Each row below holds a small network's activations on one input, seen along a few directions.
Each table varies a few parts of the input and shows all the possible inputs, shuffled.
A made-up example of a description, with smaller parts first: one of 8 places around a ring, together with either a single point or one of 9 places along a line or (one of 3 separate values, together with one of 6 places along a line).
Shared parts are said once, and a part with two or three values counts as separate values.
In the rows, zero is written as 128.

Other details of the inputs shift rows strongly along two fixed directions, in all tables alike. That doesn't count.

A family of inputs:
x1: [ 66 115 116  93 178  67 186 119  14  90 158]
x2: [ 83 113 129 110 138  93 148 140  98  99 157]
x3: [134  97 118 118 160 141 176 145 146 173  58]
x4: [122  95 116 141 138 114 152 108 101 115 151]
x5: [147 155 137 130 124 141 103 136 128 128 155]
x6: [ 89  94 128 107 157  86 162 138  87 100 142]
x7: [145 162 139 128 108 120  97 113 110 110 173]
x8: [123  98 116 142 109 117 115 114 117  81 182]
x9: [138 154 142 126 105 134 119 117 124 113 145]
x10: [121 152 125 127 156 132 149 144 128 163  90]
x11: [107 133 101 121 161 116 181 149 123 160  90]
x12: [ 90 126 131 104 155  98 156 151 121 141 100]
x13: [166 152 147 148  69 143  48  92 122  75 219]
x14: [124 126 132 135 129 107 110 101  99 105 149]
x15: [133 116 132 138 153 124 133 103 108 130 130]
x16: [128 112 135 121 129 129 125 122 131 118 122]
x17: [141 135 130 133  90 146 123 112 150 135 117]
x18: [129 145 134 142 110 147 100 149 182 150 106]
x19: [102 134 127 108 129  97 152 117  77 102 153]
x20: [168 161 131 157  91 195  79 156 223 161  99]
x21: [150 112 133 124 149 139 116 133 129 147 116]
x22: [139 153 134 147 103 148  84 112 105  86 184]
x23: [159 110 136 132 137 167 133 142 159 152  87]
x24: [104  93 128 110 172  96 190 114  79 134 113]
x25: [129 112 138 116 166 126 174 121 126 169  70]
x26: [102 104 137 112 150  94 137 137  89  88 155]
x27: [163 155 143 143  92 185  88 136 163 109 156]
x28: [113 101 120 113 139 116 153 124 124 127 113]
x29: [ 98 140 101 112 152  96 191 136 117 173  69]
x30: [128 106 138 133  91 116 105  97  93  62 200]
x31: [157 133 146 142  90 136  65  96 125  93 190]
x32: [127 144 129 115 144 145 145 165 168 171  67]
x33: [131 126 126 110 152 120 136 131 155 184  64]
x34: [128 129 116 142 102 125 130 112 132 124 131]
x35: [118 130 112 139 111 134 135 154 189 162  94]
x36: [ 85 111 124  90 195  58 172 147  83 158  92]
x37: [129 157 127 114 150 127 141 130 120 170  89]
x38: [124 114 137 116 165 103 138 105  87 136 135]
x39: [124 134 110 141 109 140 126 125 114 110 151]
x40: [171 160 142 152  73 184  61 151 233 165 111]
x41: [137 123 128 139 124 135 102 117 144 121 128]
x42: [164 136 140 136  95 168 108 118 188 152  89]
x43: [132 149 132 120 130 145 138 131 123 138 105]
x44: [147 140 112 154  90 170 100 153 191 128 141]
x45: [ 92  91 115 128 140  80 138 131  77  68 192]
x46: [143 139 129 131 107 162 121 137 144 114 149]
x47: [149 163 137 147  93 141  86 113 130  98 172]
x48: [146 155 128 125 126 153 112 163 186 185  85]
x49: [132  91 109 138 145 127 153 137 120 128 122]
x50: [127 110 114 143 103 121 118 106 122 101 158]
x51: [129 142 137 139 111 113 105 103  96  99 163]
x52: [142 111 124 137 157 141 132 135 135 153  90]
x53: [132 132 129 135 100 156 103 145 147  95 172]
x54: [105 119 125 117 169 101 153 147 133 157  76]
x55: [129 140 137 120 120 125 136 110 122 134 114]
Each input here is: one of 5 places along a line, together with either one of 2 separate values or one of 9 places around a ring.
Changing only the place on the line of 5 turns x2 into x12. The same change can be made to x6. Which row results?
Answer: x26
Changing only the place on the line of 5 turns x47 into x7. The same change can be made to x54. Which row results?
Answer: x36
Which other rows does x33 become when the place on the line of 5 takes its other values? List them by row number.
Answer: x8, x16, x28, x41
Which other rows does x52 become when the choice among 2 separate values takes its other values? List them by row number.
Answer: x15
Which other rows does x21 become when the choice among 2 separate values takes its other values? List them by row number.
Answer: x38

A family of inputs:
x56: [112 136 139 105 133  91 124 132 120 131 120]
x57: [140 190 122 140  99 163  99 155 169 149 115]
x58: [132 178 131 131  81 139  83 133 137 100 169]
x59: [156 141 116 131 109 160 134 117 166 168  95]
x60: [162 113 131 142 116 168  96 144 156 130 129]
x61: [171 118 143 154  70 177  70 108 154  78 207]
x62: [166 146 125 147  85 166  93  97 158 119 136]
x63: [120  99 129 126 156 123 138 133 115 119 118]
x64: [127 105 133 126 147 136 134 134 149 141  96]
x65: [103 165 133 106 187 105 172 154 108 184  72]
x66: [137 142 122 129 136 133 161 110 147 186  53]
x67: [ 97 117 136 116 151  81 162  95  56 102 143]
x68: [ 86  93  88 134 169  81 177 134 129 165  79]
x69: [130  99 143 136 147 113 106 122  56  51 226]
x70: [132 136 151 120 131 109  96 127 122 131 150]
x71: [ 80  88 134 106 169  71 160 116  36  72 179]
x72: [107 107 108 132  97 143 149 168 178 110 129]
x73: [145 130 119 121 121 146 151 126 150 167  87]
What is each input in this table made of?
Answer: either one of 2 separate values or one of 5 places around a ring or one of 11 places along a line
A walk changes only the place on the ring of 5. It starts at x57 and steps to x58. List the rest of the walk in order.
Answer: x56, x70, x65
List by row number the other inputs of the same sort as x72.
Answer: x68

A family of inputs:
x74: [131 154 118 130 114 157 138 153 194 177  64]
x75: [148 110 129 132 122 159 121 139 179 151  97]
x76: [153 156 143 141 102 163  81 137 161 122 139]
x77: [ 83 129 141 105 179  65 153 119  26  91 164]
x78: [185 150 133 139 112 197 110 140 217 197  56]
x79: [ 98 116 116 109 167  98 184 133  88 146 102]
x80: [110 156 116 115 136 115 156 152 159 180  70]
x81: [176 143 128 155  77 203  82 151 216 141 127]
x82: [180 127 131 161  74 182  80 101 180 122 146]
x83: [144 120 112 144 122 160 132 154 200 175  69]
x84: [ 71 140 107  89 198  74 231 150 105 210   8]
x85: [ 81 104 128 105 183  70 162 136  34  87 172]
x86: [103 111 101 116 173 105 199 140 140 197  30]
x87: [ 86  90 106 105 173  89 207 152 128 162  59]
x88: [179 168 147 156  49 170  40  96 153  84 205]
x89: [146 102 136 144  90 139  95  96 115  69 197]
x90: [138 102 139 134 125 132 115 120 124  99 157]
x91: [128 157 129 124 111 121 120 115 121 133 132]
x92: [104 153 132  95 182  85 169 136 104 185  61]
x93: [117 100 128 112 162 109 170 117 116 157  83]
x94: [ 72  87 110 116 172  61 171 126  43  84 168]
x95: [139 104 122 140 103 155 117 151 182 123 126]
x96: [159 130 143 139 110 152  93 102 111  95 178]
x97: [148 113 140 147 115 137  86 106 110  83 194]
x98: [162 163 132 150  75 175  94 119 181 136 122]
x99: [110 144 142 116 137  91 101 124  63  81 197]
x100: [134 108 137 139 127 117 103  92  78  75 197]
x101: [133 102 125 134 105 134 131 113 136 108 142]
x102: [139 157 132 119 143 142 150 126 161 198  40]
x103: [ 98 110 127 114 154  81 153 106  33  80 183]
x104: [106 101 107 111 156 115 199 145 162 193  31]
x105: [181 178 134 160  43 196  57 130 223 138 139]
x106: [141 109 133 152 101 144  77 125 124  68 207]
x107: [156 167 133 124 119 151 115 121 175 190  68]
x108: [125  93 134 136 110 132 103 131 122  71 191]
x109: [ 86  93 127 114 187  66 159 124  42  95 161]
x110: [ 97 117 128 100 197  87 181 143  74 151  94]
x111: [ 84  93 117 115 169  62 172 107  36  95 160]
x112: [167 177 126 142  81 188  88 163 245 191  72]
x113: [106 133 132 132 115 117 100 138  92  62 206]
x114: [140 159 132 130 110 145  94 149 163 140 127]
x115: [140 148 142 139  92 134  87  96  98  71 196]
x116: [ 97 131 135 122 143 101 118 137  75  81 179]
x117: [148 122 131 151  79 158  78 122 126  59 222]
x118: [131 135 119 108 166 127 188 128 144 209  23]
What is each input in this table made of?
Answer: one of 5 places along a line, together with one of 9 places around a ring
Changing only the place on the line of 5 turns x80 into x94. The same change can be made to x88. Which row results?
Answer: x82
Changing only the place on the line of 5 turns x89 into x118. The same change can be made to x108. Which row results?
Answer: x85
A walk changes only the place on the line of 5. It starts at x112 and steps to x113. List the rest of the walk in order.
Answer: x81, x83, x95
Which other rows does x115 become when the place on the ring of 9 takes its other values? List them by row number.
Answer: x74, x76, x77, x84, x98, x102, x113, x116
